A small network was shown many inputs. Here are its activations along a few directions, one row for each input.
In each table, some parts of the input vary, and every possible input appears once, in random order.
Descriptions start from the smaller parts, as in this example, which fits no table here: line(6) and (point or ring(11) or (values(3) and ring(8))).
Shared parts are said once, and a part with two or three values counts as separate values.

Rows:
row 1: [-33   5   3 -29  21   4 -12  11  -3  -5   6]
row 2: [-32  -2  -8 -20  15  12 -17  16  -3 -14  16]
row 3: [ 47 -11   0   7 -19 -31 -24   5  15  12 -14]
row 4: [ 45 -28   6  16 -15 -22  -5  14   6  19 -25]
row 5: [-24  22   3 -15  -4 -17   4   3 -21   0  -4]
row 6: [-24  -9  -7 -20  19   1  -3  16   2 -21  20]
row 7: [ 40 -32  14  20 -28 -10   2  16  12  30 -22]
row 8: [ 44  -5  10   1 -34 -21 -20   2  27  21   3]
row 9: [ -5  29 -28 -17  -8   6  23   1 -12  -5  -9]
row 10: [-12  15 -28 -33  19  30   4   9  10  -8   0]
row 11: [ 29  11  29  45  39  31   6 -25 -15  13   8]
row 12: [ 42 -21  20  11 -40  -7  -2   9  27  36  -1]
row 13: [-34  18  -7 -22  21  14  -8   4  11  -1  -4]
row 14: [-27 -13 -19   0  21  -4   7   8  18 -18  21]
row 15: [-17   4 -18  13  -6 -25  22  -1  -2 -13  10]
row 16: [-22  15  -7  -6 -13 -11  -1   9 -25  -9   7]
row 17: [  9 -25   9  27  15  28   2 -61 -21   6   6]
row 18: [ 11 -16  42  36   8  49   2 -42   6 -29 -19]
row 19: [-24  35  -8  -8  -4  -7   8  -3  -9   4 -12]
row 20: [-14   8  -6  -7  -8 -21  12  10 -21 -17  12]
Question: Describe the family of inputs behind these rows.
Answer: values(3) or ring(5) or (values(2) and line(6))
Question: Which other rows does row 5 become when the values(2) part takes its other values? List them by row number.
Answer: row 1

Rows:
row 21: [ 42 -13  33  15 -29 -19 -22   4   5  28 -15]
row 22: [-13  21 -16 -14  -5  -7  10   6  -9  -2  -7]
row 23: [-19   8 -13  -6  -8 -18  12   3 -10  -9   8]
row 24: [-15  -7   6   6  19   4  -1  -2  -6 -15  10]
row 25: [-11  17   1  -8  17  21  -5  -3   2   0  -3]
row 26: [-16  10   0   7   6  -3   8 -12 -20  -9  10]
row 27: [-11  22  -3   0   8   7   6  -9 -19   0  -4]
row 28: [-15  -8 -11 -20   4   2  -8  10  11  -9   8]
row 29: [-12  15 -12 -24   3   9   1  14  10  -2  -3]
row 30: [ 51 -20   2  24 -11 -12  -3   0  14  27  -2]
row 31: [-13  -6   4  -9  18  16  -9  -7   3  -6   9]
row 32: [ 48 -26  17  34 -24   9   7 -22  15   9 -21]
row 33: [-18 -12  -7  -7   3  -9   4  16   3 -12  10]
Question: Describe the family of inputs behind these rows.
Answer: values(3) or (values(2) and ring(5))
Question: Which other rows does row 28 become when the ring(5) part takes its other values? List them by row number.
Answer: row 22, row 23, row 29, row 33

Rows:
row 34: [-37  10 -25  -4   2 -28  23   4 -23 -22  18]
row 35: [-34  11   1 -36  20  22 -24  17  10  -5   3]
row 36: [ 54 -22   9  17 -13 -21 -13  11  11  35   2]
row 37: [-21  31 -36  -6  -2  -3  23   5 -15  -9   0]
row 38: [ 10   7  38  47  28  32   5 -36   1 -12   6]
row 39: [-30 -21 -22 -10  16  -4  10   6   9 -30  22]
row 40: [-16   1 -32 -13  12  20  10   9  17 -17   3]
row 41: [ 44 -25  14  25 -19 -20  -1  17  13  37 -15]
row 42: [-48  18  -5 -18   4 -27  -2  14 -29 -16  19]
row 43: [  3 -12  26  27  10  51  13 -48 -18  -2   4]
row 44: [-42 -14   0 -24  17   0 -17  17   4 -25  22]
row 45: [ 26 -13  14  13 -50 -16  -3 -15  17  14 -27]
row 46: [-13  13 -16 -33  19  24   3   7  20  -4  -4]
row 47: [ 45 -14  13   7 -46 -21  -7  11  11   1 -22]
row 48: [-39  42  -3 -31   6  -4 -10  15 -23   1   0]
row 49: [ 45 -24  19  17 -30 -14  -2  16  16  21 -20]
row 50: [ 55 -16   4  15 -14 -22 -22  -7  17  34  10]
row 51: [ 15 -15  20  34  35  34  -3 -46 -24  -7 -15]
row 52: [-18  44 -21 -28   6  -1  18   3 -13   4  -6]
Question: Describe the family of inputs behind these rows.
Answer: values(3) or line(6) or (values(2) and ring(5))

Rows:
row 53: [-12   1  -8 -14 -23 -32  -3  16  -7  -4   6]
row 54: [ 11  10 -25 -23 -14  -3   0  17  22   9 -17]
row 55: [  9 -11  -9 -15  16  35   3  -5  22  -8  -3]
row 56: [ 12  18 -10   4   4  28  14 -23   1   2 -20]
row 57: [-11  20   2   4  12  11   5 -14 -26   6  -2]
row 58: [ -7  21   8  15  11   2   9 -12 -25  -8   3]
row 59: [  3 -33 -10  18   6   0  11  -4  15 -14  11]
row 60: [-11  27  12   1   7  19   4 -16 -10   3  -9]
row 61: [ -7  12  -6 -12  -7 -26  -4  26  -4  -1   6]
row 62: [ 10  -9 -22  -1 -25 -34  17  19  10   2   1]
row 63: [ 55 -19  30  24 -16  -7 -24 -13  13  33  -1]
row 64: [-16 -10   6   6  23   8 -10   6   4 -16  17]
row 65: [-12  12 -14 -25  -6 -20  -8  25  -6  12   3]
row 66: [ 42 -25  34  24 -18  -4 -13   5   6  22 -23]
row 67: [-12   9   6  13  -6  -4  10 -22 -29 -11   3]
row 68: [-21 -23   3   1  11   0  -9  -9   1 -22  14]
row 69: [ 11  -2  -6  29  -9  -5  30 -20 -11  -3  -3]
row 70: [-12  19  -3 -28  -9 -10 -10  21  10   9  -4]
row 71: [-16  -4  12 -11  17  26 -12   4  15  -5   8]
row 72: [-16 -12   0 -10  28  16  -8  -1   0  -4  11]
Question: Describe the family of inputs behind these rows.
Answer: values(2) or (values(3) and line(6))
Question: Which other rows does row 58 become when the values(3) part takes its other values? List them by row number.
Answer: row 61, row 64
